A small network was shown many inputs. Here are its activations along a few directions, one row for each input.
Each table varies a few parts of the input and shows all the possible inputs, shuffled.
A made-up example of a description, with smaller parts first: one of 2 separate values, together with either a single point or one of 9 places along a line or (one of 4 places along a line, together with one of 8 places around a ring).
Shared parts are said once, and a part with two or three values counts as separate values.
In the rows, 128 means zero.

Other details of the inputs shift rows strongly along three fixed directions, in all tables alike. That doesn't count.

A family of inputs:
r1: [115 134 111 127 154 167 117 105 153 155 109 139]
r2: [129 120 129 128 164 180 120  95 145 148 103  96]
r3: [140 135 130 135 135 108 122 160 114 128 130 120]
r4: [106 113 134 124 106 121 134 115 133 115 126 142]
r5: [112 123 127 119 127 113 130 112 132 114 124 139]
r6: [149 136 134 141 135 110 135 142 116 127 137 124]
r7: [119 124 119 123 119 116 138 107 142 120 131 147]
r8: [149 145 125 134 130 102 138 164 104 126 133 111]
r9: [149 131 119 144 180 174 113 151 127 171 106  62]
r10: [118 129 121 117 147 178 106 114 152 157 116 127]
r11: [121 121 141 120 122 126 132 111 141 112 132 144]
r12: [113 133 121 121 112 110 149 103 138 113 132 144]
r13: [112 135 112 127 160 163 122  99 150 153 108 134]
r14: [143 139 125 130 136 110 127 161 117 124 136 116]
r15: [147 145 134 146 136 113 140 151 110 128 137 115]
r16: [132 137 132 120 128 119 135 111 134 113 125 141]
r17: [120 127 119 123 118 122 130 116 130 125 118 144]
r18: [138 143 111 145 166 167 115 150 123 173 114 108]
r19: [126 133 128 117 118 121 141 102 128 109 127 145]
r20: [152 140 131 143 135 114 137 150 108 133 137 118]
r21: [113 131 125 130 116 111 140 108 134 120 126 144]
r22: [109 125 140 117 128 110 139 112 133 112 123 135]
r23: [127 137 134 124 129 113 141 104 139 114 129 144]
r24: [120 123 132 116 126 120 135 104 132 106 133 143]
r25: [113 141 127 120 122 109 143 111 128 111 119 138]
r26: [150 136 135 136 137 115 126 156 113 121 139 120]
r27: [117 123 137 111 115 116 132 108 137 114 133 136]
r28: [112 124 134 114 127 119 138 113 137 115 129 133]
r29: [144 147 115 140 164 155 110 155 127 162 111 112]
r30: [146 131 148 135 130 121 125 143 112 129 140 113]
r31: [107 128 124 120 121 116 135 114 129 112 124 135]
r32: [138 136 125 136 127 111 132 165 107 123 141 109]
r33: [123  52 105 149  49 174  75 119 152 158 138 178]
r34: [112 131 137 114 114 121 135 112 131 115 135 128]
r35: [135 137 147 137 134 116 140 155 106 119 138 106]
r36: [111 130 134 110 130 119 138 113 142 113 125 136]
r37: [122 135 129 122 117 124 142 104 130 110 128 142]
r38: [139 141 152 134 130 120 134 141 106 124 140 104]
r39: [137 132 135 131 129 112 134 163 108 127 137 108]
r40: [121 134 120 115 126 113 139 112 136 112 124 139]
r41: [106 129 124 117 146 177 112 101 142 154 109 126]
r42: [162  58  86 171  62 162  78 168 136 173 147 163]
r43: [129 132 131 121 127 118 137 106 131 111 127 141]
r44: [119 136 108 123 150 166 122 108 156 151 114 137]
r45: [110 120 118 124 150 182 104 115 156 158 108 135]
r46: [148 146 110 137 160 158 110 160 128 161 117 110]
r47: [115 125 106 120 150 169 116 116 147 144 119 129]
r48: [134 136 135 137 129 114 135 167 109 126 139 102]
r49: [141 139 145 130 132 109 122 151 117 133 130 116]
r50: [137 132 126 137 129 109 125 161 104 128 132 116]
r51: [112 128 142 114 122 112 133 106 132 115 125 135]
r52: [115 119 141 118 120 130 138 108 130 112 131 137]
r53: [162  46 109 171  25 124  86 171 120 129 170 175]
r54: [114 128 119 113 124 125 136 118 130 116 129 132]
r55: [114 142 123 115 123 112 148 112 132 108 125 134]
r56: [143 134 145 132 127 127 127 143 109 130 139 110]
r57: [147 138 148 131 136 124 122 145 119 130 136 114]
r58: [106 120 135 117 119 121 136 113 131 117 124 138]
r59: [144 136 129 138 130  99 130 154 111 126 128 122]
r60: [119 110 136 124 124 113 137  99 136 114 110 112]
r61: [142 129 145 136 134 117 130 150 113 124 138 114]
r62: [139 136 136 129 127 123 125 154 110 135 137 106]
r63: [118 125 130 115 121 126 138 107 128 107 133 141]
Each input here is: one of 3 separate values, together with either a single point or (one of 4 places along a line, together with one of 5 places along a line).
Changing only the choice among 3 separate values turns r39 into r58. The same change can be made to r47. Which row results?
Answer: r5
Changing only the choice among 3 separate values turns r13 into r7. The same change can be made to r21. Which row results?
Answer: r12
A walk changes only the place on the line of 4. It starts at r33 and steps to r41. List the rest of the walk in order.
Answer: r51, r49
A walk changes only the place on the line of 5. It starts at r34 and steps to r48. List the rest of the walk in order.
Answer: r32, r55, r12
Which other rows does r22 become when the place on the line of 4 takes its other values? List them by row number.
Answer: r4, r45, r58
